These are the activations of a small network on made-up records, seen along a few directions, one row for each record.
Records have a field called Tefib. Each example row is followed by its value.
The largest differences between rows may come from other fields.
Random noise pushes rows far along 7 fixed directions. That doesn't count. These rows show it; they differ only by the noise:
[ 189 -199 -150   76   57  -39 -102   33  164  -16 -391   74  -57  236
  -62  391 -196  189 -181  -68   79  -41  515  127 -253  -59]
[  89  -20  -27  121   60  173 -163  -10  -62   15 -366  -35  -88  -32
  -53  222   55 -238  -35  181  -16  -28  338   27   20  -96]
[ -88  149   55  -39   89  289  -47    8 -165  -54   35  -62   36 -237
   29 -298  236 -504  144  352 -119    7 -155 -144  267 -106]
[ 237 -154 -146   47  -62 -153   46  191  319   71   45   23    1  244
   96   32 -391  155   15  -10  193  -12  329  204 -132 -259]
[-184 -159   42 -269  217  -55 -163  247  113  150 -384  -65  -41   83
 -125 -129  350 -217 -294   -2 -352 -128 -347 -107 -139 -205]
[  64  130  -55  -36   50   44   75  142   16   73   43  -61  -66 -268
 -213   98  239 -162   59  171   -1 -132 -101 -127   38 -184]
[ -91  -29  117   52  -16  183 -242   35  -70   58 -269 -172  -10  109
  254 -411   55 -511   23  288 -159   71  -41  102  283 -227]
[ 134 -197 -169 -205  503  294   28  143  121 -159   48  435  134  -92
 -171  276 -230 -187   25  123   -4  -26  597 -211 -425   44]
[ 148  -42  -32  -50  361  168  -18  188   79   62 -185  102  -63 -207
 -272  315  149 -210   53  196  -55 -144  264 -110 -237 -175]

[  74   79 -130  114 -270 -160  -40   -2   50   18   51  -93   12  216
  151 -164  -87  183   58  -11  151   14  -27   94  136  -71] : w11
[-126   99  -28   33  -78   70  -63 -130 -158 -110 -113 -109   67   23
   60 -275  258   37  -42   78  -34   15 -294  -87  171   22] : w2
[  36  268   34   97 -161  -55  315 -158 -152 -116  293 -104 -102 -389
 -191  159  221  212  180  -28  150  -55 -399  -51  219   79] : w3
[-153 -171 -291  -37 -613 -253 -304  195   58  325 -209  -32  -71  437
  259 -110 -359 -205 -591 -279   39   51  238   36   96   27] : w5
[ -50 -131 -180 -148 -106 -185  100  243  122  142  131  158  -56  -13
 -161  323 -138   26 -239 -263   68  -54   65 -138 -214   33] : w6
[  14 -321  -62   13 -313 -237 -158  158  222  213  -62    6    7  396
  217  120 -603  -39 -337 -290   63  120  346  181  -70  -91] : w4
[-136  248   71   61 -151  189   20 -269 -362 -143  -29 -107  -24 -302
  -53   28  272 -176   24   29  -50   79 -311 -146  333  183] : w12
[ 157   92 -152  317 -304   91 -118 -306 -145 -171 -385 -188 -124  178
   37  309  -31  230  -97   49  241   31  521  185   81  164] : w9
[-173 -359  313 -121  499  229 -294 -113   55   -2 -463   79   54  406
  274 -189 -174 -343 -111   62 -336  173  214  167 -231  -14] : w10
[-188  -44   -2  -41 -151 -173  -52   94  -14  185 -127 -161  -77 -131
 -112   88  175  -97 -260 -114 -128  -51 -282 -119   48  -65] : w8
[-145  -83 -133 -112 -122  -26   36  -38  -79  -11  184   53   83  -47
   19   70 -223  -55 -157 -108   35   88  139 -139  -49  128] : w1
[ 281  206  122  374   89   17  171 -287  -24 -132 -188 -168 -161 -248
 -268  452  282  565  301   51  218 -133  103  218   88   40] : w13
[ 102   39  -79   17    3  -40  191 -152   88 -282  119  -67  113  190
   90 -213   26  481   91  -28  179   10  -17  104  -58   58] : w7
[  40 -181  237   42  332   53 -134  172  175  216 -314  -61  -68   12
  -41  -37  157 -140  109  118 -156  -94   30  211 -105 -254] : w14
[ 108  161   36  252 -129  150 -182   64 -156  394 -274 -186 -289 -352
 -117  342  202 -676  100  257   15 -106  221  -25  258 -322] : w15

Here are new rows. What is Tefib for each?
[ -82  -31   37 -202  156   84   16  199  -39  157  210  149  -47 -375
 -289  324   87 -389  -92  -36 -141  -63  -21 -299 -106   35] : w4
[ -38 -141   17  -32  188  231 -211 -135  -17 -233 -298   63  133  380
  251 -322   -8  -47  -72  117  -68   86  302   77 -148  145] : w7
[-110 -192 -113   33 -642 -598 -153  276  304  419   66 -312  -95  452
  351 -341 -431   52 -402 -316   68   91 -226  263  160 -248] : w8
[ -65  -42   40   64  -93  276 -121  122  -73  145  139  -27   50   -1
  405 -580 -299 -740  163  308  -12  134  174   39  348 -218] : w5
[-125 -263  140  -55  184  117 -312   81  -10  161 -463   55  -63  115
  -49  224  -32 -362 -336  -79 -268   24  216  -40 -177   15] : w4
[  47   62   74 -154  589  195   67  203  -16   79 -289   98  -68 -406
 -548  289  756  -96   78  183 -279 -345 -216 -322 -341  -62] : w15
[ -98  -86  -75   92 -252  -82 -113 -176  -24  -45 -208  -82   30  210
  105  -11 -134  133 -251 -176   42   84  101  154  148  159] : w14
[-168 -151 -118 -325  225  244   40 -225 -152 -367  158  517  172  -54
   10   31 -260  -29 -107 -169 -105  165  252 -295 -141  456] : w5
[ 102  -63    1 -107  441   65  192  -27  142 -313   86  235  189  187
   -7 -147    4  430  135  -19   -9  -45  -72   -8 -320  198] : w3
[  89  330   33  115  -96  128  173   31 -262  108  343  -49 -199 -692
 -291  366  206 -393  261  183  153  -81  -80 -182  238  -25] : w3
[ -58  111 -202   71 -581 -235  -93   91  -22  167   -2 -173 -120   57
    5   33  117  -42 -299 -111  135  -53  -80  -34  223  -25] : w7
[  65  226  204  299  -54  -94  -53  -18  -42  155 -225 -380 -160 -119
  -50  -69  446   86  178  194  -41 -121 -357  129  219 -182] : w8
[-119 -268   41  -86  -11 -108  -42   98  105   37 -102   62   -7  248
  161  -73 -272  -70 -138 -171  -74  111    5  114  -64  -46] : w6
[ 112 -198  -92  -52  -95 -159  -19  414  200  396  155  148 -130  -71
  -44  417 -436 -386  -21 -119   91   31  402   41 -181 -274] : w6
[296 165  -3 264 115  87 151  11  54 -58  77  -6 -26 -12 -20  65 -48 182
 308 203 256 -28 226 132 -48 -18] : w6
